A small network was shown many inputs. Here are its activations along a few directions, one row for each input.
In each table, some parts of the input vary, and every possible input appears once, in random order.
A made-up example of a description, with smaller parts first: line(4) and (point or ring(9) or (values(2) and ring(5))).
Shared parts are said once, and a part with two or three values counts as separate values.
(in the rows, 128 means zero)

Other details of the inputs vary at random and push rows far along two fixed directions, the same in every table; ignore that.

A family of inputs:
R1: [135 124  94 121 138 130 110 138 124  95 144 132]
R2: [143 135 102 154  97 160  68 106 116 108 122 125]
R3: [130 125  97 132 129 153  95 126 102  95 127 138]
R4: [133 103  83 111 154  50 145 151 175 143 181 134]
R5: [118 132 100 133 109 153  98 106 130  92 139 125]
R6: [109 103  73 103 153  71 146 140 171 123 169 140]
R7: [144 159 137 159  81 191  57  99  87 103  98 117]
R8: [137 132 101 143 118 130  82 126 123 105 131 129]
R9: [126 104 169  96 180  70 228 165 158 183 151 128]
R10: [121 127  96 143 101 167  85  91 108  96 119 131]
R11: [116 134 175 132 126 134 158 119 113 140 100 117]
R12: [144 142 140 167  85 188  71  87  80 111 101 121]
R13: [113 139 158 134 138 126 142 140 127 136  89 126]
R14: [132 103  76  98 146  96 145 138 157 122 186 145]
R15: [112 108  61 108 135  89 148 138 191 122 167 136]
R16: [133 130 146 145 103 202  95  91  60 105 103 127]
R17: [109 123  67 110 143  90 129 156 193 116 146 137]
R18: [113 136 186 129 126 130 171 116 110 163  85 130]
R19: [137 131 121 140 133 118 103 140 135 123 131 122]
R20: [122 154 127 140  87 189  80  87  89  90 110 127]
R21: [142 122 108 148 109 141  84 112 116 106 140 123]
R22: [126  89  76  93 168  73 154 149 154 127 191 151]
R23: [138 133 109 127 115 171  88  98  86  92 152 135]
R24: [138 150 217 138 137 164 147 130  69 145  81 116]
R25: [138 138 102 130 118 162  88 122 104  89 132 130]
R26: [130 146 193 133 140  92 174 157 153 179 107 113]
R27: [118 112  95 127 127 120 124 121 140 111 142 133]
R28: [133 139 196 138 132 108 175 130 122 188 100 123]
R29: [129 114  98 125 129 152  98 120 101 100 136 136]
R30: [139 118  87 128 128 101 110 142 170 128 169 125]
R31: [139 131 102 147 110 144  81 115 121 114 121 128]
R32: [118 123  64 116 124 121 104 131 165 100 145 136]
R33: [115 120  73 112 129 107 118 123 161 102 165 136]
R34: [112 108  68 108 138  81 150 134 179 130 156 144]
R35: [134 127 100 123 118 161  97 121 111  96 137 132]
R36: [141 138 108 141  96 147  80 107 118 112 144 123]
R37: [135 116 102 123 132 150  93 122  98  88 146 133]
R38: [131 130 187 110 153 106 194 153 131 175 115 120]
R39: [117 152 102 139 104 163  73 117 122  87 112 126]
R40: [132 147 190 143 132 109 168 150 139 181  81 119]
R41: [129  95  75  90 169  74 154 148 159 126 200 144]
R42: [124 152 220 145 117 170 141 114  81 146  62 112]
R43: [112 123  65 120 140 100 118 148 176 112 136 141]
R44: [114 111  64 111 141  83 131 129 160 113 162 143]
R45: [140 155 142 165  92 183  62 105  84 107  93 119]
R46: [114 149 173 125 130 133 155 131 130 140 100 117]
R47: [127 112 162 108 181  75 201 174 152 168 122 132]
R48: [139 156 217 153 100 162 143 115  93 167  83 111]
R49: [131 101  72  97 160  89 144 153 167 116 186 133]
R50: [116 124  70 115 134 106 117 139 175 109 155 130]
R51: [136 140 198 134 134 108 167 145 137 177 112 110]
R52: [129 118 101 123 138 133 119 137 123 114 128 140]
R53: [130  98  79 100 154  92 155 144 164 121 192 134]
R54: [141 156 231 156 106 169 136 107  75 161  81 104]
R55: [138 120 108 139 119 121 113 121 134 127 147 124]
R56: [118 133  98 141 111 166  77 102 112  97 107 132]
R57: [125 152 142 145  97 192  69  97  84  87  99 116]
R58: [131 118 155 124 155  68 182 162 168 179 131 121]
R59: [141 129 110 147 101 149  83 110 122 107 147 118]
R60: [132 135 146 138 113 191  91  91  53 101 114 133]
R61: [114 118  74 117 149  92 121 149 166 105 146 137]
R62: [134 139 196 127 136  95 181 140 134 184 122 115]
R63: [131 140 219 115 135 138 197 129  99 177  94 128]
R64: [117 145 102 137 113 151  84 120 131  90 120 125]
R65: [135 143 192 136 141 104 159 156 141 170 104 115]
R66: [139 121 107 133 125 107 115 122 132 131 146 129]
R67: [119 110 163 107 179  78 198 176 143 166 123 134]
R68: [128 122 195 110 146 115 212 149 134 180 111 128]
R69: [129 112 171  97 179  75 211 170 158 178 142 123]
R70: [117 145 191 132 122 143 160 120 109 143  95 113]
R71: [133 108 107 121 133 133 127 131 120 120 133 137]
R72: [142 133 112 149 106 154  63 112 108 100 130 123]
R73: [115 115  76 108 140  93 130 129 163 110 169 135]
R74: [140 127 114 135 126 119 105 132 140 126 147 120]
R75: [132 114  95 128 116 154 110 109 110 104 141 139]
R76: [134 121 100 128 110 168  91  99  89  98 138 142]
R77: [129 107 111 121 137 133 129 123 114 115 148 136]
R78: [117 136  98 131 102 159 100 103 131  95 134 125]
R79: [132 116 101 127 128 156  92 119  96  91 139 135]
R80: [118 148 207 146 105 168 163 105  94 158  62 120]
R81: [136 145 208 145 113 141 165 128 120 181  88 113]
R82: [127 111 167  99 162  85 221 161 159 177 144 128]
R83: [128 145 244 133 131 164 184 115  59 178  69 127]
R84: [132 106 100 120 136 143 109 118 103  95 154 138]
R85: [137 119  88 133 122  98 117 127 148 134 151 136]
R86: [112 133 162 129 135 124 154 131 123 142  92 122]
R87: [140 127 100 152  96 154  85 106 123 112 129 128]
R88: [139 166 134 162  80 193  52 103  89  97  94 120]
R89: [111 142 181 133 141 118 166 146 132 160  72 126]
R90: [108 106  53 107 147  76 144 146 195 124 154 141]
R91: [135 150 180 146 124 127 138 145 138 158 101 117]
R92: [141 136 101 139  96 148  81 108 122 114 140 130]
R93: [113 121  73 111 154  88 126 154 181 108 155 134]
R94: [126 108  68 106 154  93 135 159 170 121 164 140]
R95: [116 147 189 124 117 142 170 117 119 161  89 128]
R96: [137 133 195 124 141  89 181 146 137 189 122 117]
Description of these inputs: values(3) and line(4) and ring(8).
The inputs of R62 and R96 match in every part but the ring(8) part. If R33 is changed in the same way as R62 into R96, which row does it become?
Answer: R73
The inputs of R63 and R14 match in every part but the ring(8) part. If R81 is changed in the same way as R63 into R14, which row does it become?
Answer: R48
Change only the line(4) part in R3. List by row number the other rows that result.
Answer: R16, R29, R83
A walk changes only the ring(8) part. It starts at R74 and steps to R72. List the rest of the walk in order.
Answer: R58, R31, R2, R7, R30, R51
Change only the values(3) part in R22. List by row number the other rows that result.
Answer: R4, R6

A family of inputs:
R97: [122 139 141 128 131 146 118 109  88 110 122 136]
R98: [129 126 179 106 147 110 204 148 143 177 119 128]
R99: [135 141 141 150 110 145  89 116 113 118 125 114]
R100: [125 121 121 134 122 139 141 114 110 125 115 144]
R101: [138 134 140 138 114 163  98 101  88 111 135 123]
R102: [130 128 120 123 126 155 107 115  92 101 119 146]
R103: [118 126 155 129 142  90 179 146 165 180 101 129]
R104: [116 125 175 105 150 105 210 148 139 180 108 132]
R105: [128 117 157 109 141 104 196 140 153 172 132 129]
R106: [117 111  52 109 149  65 120 155 188 116 170 139]
R107: [125 130 114 134  99 171 109  99  97 110 117 132]
R108: [127 152 141 140 108 147  98 119 120 115 123 118]
R109: [128 135 170 126 148  83 169 163 154 172 132 116]
R110: [122 103  49 117 120 122 105 109 144  95 169 131]
R111: [143 148 137 159  93 176  83 111 103 115 104 124]
R112: [125 127 183 127 160 106 185 167 140 161  91 114]
R113: [122 147 145 155 101 161  85  95 102 110  97 119]
R114: [136 115 135 119 144 151 128 135 116 109 138 133]
R115: [134 146 129 148  90 169  95 111 120 117 111 121]
R116: [134 138 173 132 150 119 168 159 140 148 104 112]
R117: [125 155 144 154  86 183  89  99 100 115  83 124]
R118: [115 134 177 124 146  82 173 146 151 172 106 120]
R119: [131 151 181 140 110 141 154 137 126 164  92 118]
R120: [137 136 167 125 144  93 174 167 154 174 120 121]
R121: [130 149 137 146 109 162  90 111  99 112  90 126]
R122: [137 116 128 147 105 167 100 101  83 108 122 130]
R123: [114 127 172  98 162  81 203 149 144 170 129 128]
R124: [138 144 184 127 144  99 175 163 144 173 111 119]
R125: [140 108  61 113 138 118  96 128 140  93 192 138]
R126: [133 103  53 118 135 110  88 123 127  92 182 139]
R127: [133 148 146 150 116 155  83 115  94 115 109 120]
R128: [131 143 127 124 110 178  99  99  86  97 112 134]
R129: [128 117 160 129 145  83 170 149 164 180 115 120]
R130: [142 129 132 138 108 175 108 107  97 122 126 128]
R131: [135 144 141 153 106 154  73 107  94 115 109 115]
R132: [126 148 187 132 124 115 151 127 137 157 108 113]
R133: [113 134 175 132 129 104 174 134 156 172  99 118]
R134: [128 116  54 105 131 119  96 122 147  86 190 135]
R135: [128  99  62  99 147 120 121 132 163  79 175 133]
R136: [137 131 129 134 120 170  86 114  74  97 126 139]
R137: [115 119  47 110 142  79 118 150 192 108 172 139]
R138: [135 133 166 125 144 103 149 155 129 159 108 120]
R139: [135  90  49 123 135 112 107 125 155 106 191 134]
R140: [131 107 170 118 164  90 205 159 134 186 118 138]
R141: [132 149 146 156  86 172  88 100 113 111 104 116]
R142: [114 132 155 127 148  90 186 157 160 185 102 129]
R143: [132 127 130 118 123 135 126 112 116 114 144 122]
R144: [140 144 139 159  94 167  84 107 107 115 110 117]
R145: [115 145 126 139 104 138  95 111 121 115 118 118]
R146: [134 136 126 133 103 163 101  94  97 108 136 123]
R147: [121  98  50 100 152  73 132 135 161 107 186 141]
R148: [124 127 124 142 106 160  95  93  83  96 125 132]
R149: [137 110  50 126 134 107  90 142 161 118 154 141]
R150: [128 146 146 149 102 144 107 109 129 123 117 116]
R151: [124 126 178 132 124 139 168 116  99 155  96 125]
R152: [114  99  51 106 137  92 129 125 163 108 183 137]
R153: [106 113  39 111 152  95 121 151 192  91 168 130]
R154: [115 126 163  95 163  83 205 154 150 169 123 133]
R155: [116 151 188 138 138 114 157 134 121 160  90 121]
R156: [138 134 132 154 101 166  86 113 102 122  96 123]
R157: [128 113 176 119 157  91 190 145 125 180 127 125]
R158: [111 111  45 116 158  95 112 151 177  96 159 131]
R159: [137 143 144 124 110 184 105 105  90 109 119 130]
R160: [111 111 175 107 168 111 197 156 127 156 103 131]
R161: [123 129 173 125 136 131 176 134 105 156  97 141]
R162: [141 145 139 126 107 181  94 102  87  97 124 131]
R163: [132 110 172 108 169  85 201 164 133 179 122 139]
R164: [132  90  56 110 147  88 125 138 167 119 200 130]
R165: [135 152 134 137 105 154  97 122 119 111 118 121]
R166: [133 147 134 136 108 146 112 136 131 127 119 127]
R167: [129 100  57 110 159  89 114 144 149 105 195 145]
R168: [136 130 141 148 117 124 110 120 122 132 113 117]
R169: [121 140 131 128 110 159 101  97  89 101 124 127]
R170: [129 126 163 125 125 130 167 120 127 148 123 125]
R171: [130 101  54 124 141  69 111 147 195 120 187 131]
R172: [132 141 140 132 117 167 101 103  69  98 107 137]
R173: [124 126 134 144 116 125 121 116 136 134 103 126]
R174: [124 110 130 131 138 164 112 125  94  98 123 131]
R175: [116 152 137 139 109 146  99 115 116 115 112 124]
R176: [135  98  57 109 151 100 133 148 162 126 185 144]
R177: [126 119  48 115 141 102 114 150 188  87 172 129]
R178: [117 120  53 116 131  99 105 139 174 106 158 138]
R179: [144 140 136 129 122 166 101 115  90 112 133 129]
R180: [123 153 136 148  94 170  95 108 109 120  92 127]
R181: [111 122 175 109 156 129 189 141 125 140 102 121]
R182: [120 144 139 144 105 135 108 104 132 120 112 119]
R183: [145 129 131 131 129 122 116 140 129 136 111 126]
R184: [140 123 127 146 108 174 100 105  77 115 115 134]
R185: [136 132 184 122 139 142 159 136 105 160 115 127]
R186: [138 109  48 121 138  82 118 162 190 127 177 140]
The inputs of R159 and R166 match in every part but one. If R181 is changed in the same way as R159 into R166, which row does it become?
Answer: R153
The inputs of R184 and R156 match in every part but one. If R136 is changed in the same way as R184 into R156, which row does it become?
Answer: R138
The inputs of R143 and R132 match in every part but one. If R161 is changed in the same way as R143 into R132, which row does it become?
Answer: R142
What do these inputs look like to the network?
Answer: values(2) and ring(5) and (point or ring(8))
List by row number the other rows that have the values(2) part and the ring(5) part in common with R113.
Answer: R103, R106, R118, R121, R142, R155, R158, R173
Change only the values(2) part in R157. List by row number the other rows that result.
Answer: R168
A walk changes only the ring(5) part. It starts at R142 and steps to R180. List the rest of the walk in order.
Answer: R119, R186, R149
A walk changes only the ring(5) part. It starts at R169 and steps to R143. List the rest of the walk in order.
Answer: R101, R126, R147
Change only the values(2) part in R160. List by row number the other rows that result.
Answer: R158

A family of inputs:
R187: [104 117 147 120 123 139 148 111 109 139  89 136]
R188: [125 129 231 110 151 104 219 139  90 182 106 124]
R189: [135 112 102 105 120 127 144 137 163 125 166 140]
R190: [114 122 114 126 114 154 123  88 104 107 122 133]
R191: [108 153 229 140 130  87 210 145 158 212  63 119]
R192: [133 112  87 120 158  32 171 173 223 166 137 129]
R193: [ 96 134 133 109 139  99 172 149 170 145 109 132]
R194: [125 165 184 156 111 202  90 125  70 110  62 119]
R195: [123 120 217 122 168 112 197 158 100 182  77 132]
R196: [123  96  59 124 144 128 111 123 133 106 138 144]
R197: [140  87 101 128 112 158 136 101 110 124 161 137]
R198: [144 117 117 124 137 148 105 115  77 103 150 144]
R199: [115 140 112 120 126 141 119 118 133 100 149 124]
R200: [122 137 100 130 130 141 112 139 146 105 106 127]
R201: [145 113 108 135 133  92 107 137 161 136 172 121]
R202: [139 139 163 139 112 128 106 117 119 144 132 109]
R203: [136 169 191 169  85 180  97  84  84 131  94 108]
R204: [139 124  43 112 134 150  59 127 131  63 181 129]
R205: [128 134 121 106 128 136 117 132 125  95 152 119]
R206: [158 138 107 135  98 137 111 120 131 155 150 129]
R207: [140 120  83 154 126  99  88 145 159 116 140 125]
R208: [153 128 104 157 115 126  75 135 127 110 140 117]
R209: [139 102 102 105 167 109 127 147 116 116 157 147]
R210: [128 124 100 126 119 149 122  94  94  98 147 139]
R211: [104 149 142 125 113 147 132 117 135 113 105 122]
R212: [118 169 167 165  74 182  78  81  92 125  82 116]
R213: [123 107  89  93 190  49 177 199 196 147 172 136]
What do these inputs look like to the network?
Answer: values(3) and (point or ring(8))
The inputs of R206 and R197 match in every part but the values(3) part. If R192 is changed in the same way as R206 into R197, which row does it become?
Answer: R196
Change only the ring(8) part in R210. List by row number the other rows that result.
Answer: R187, R188, R190, R195, R196, R198, R209
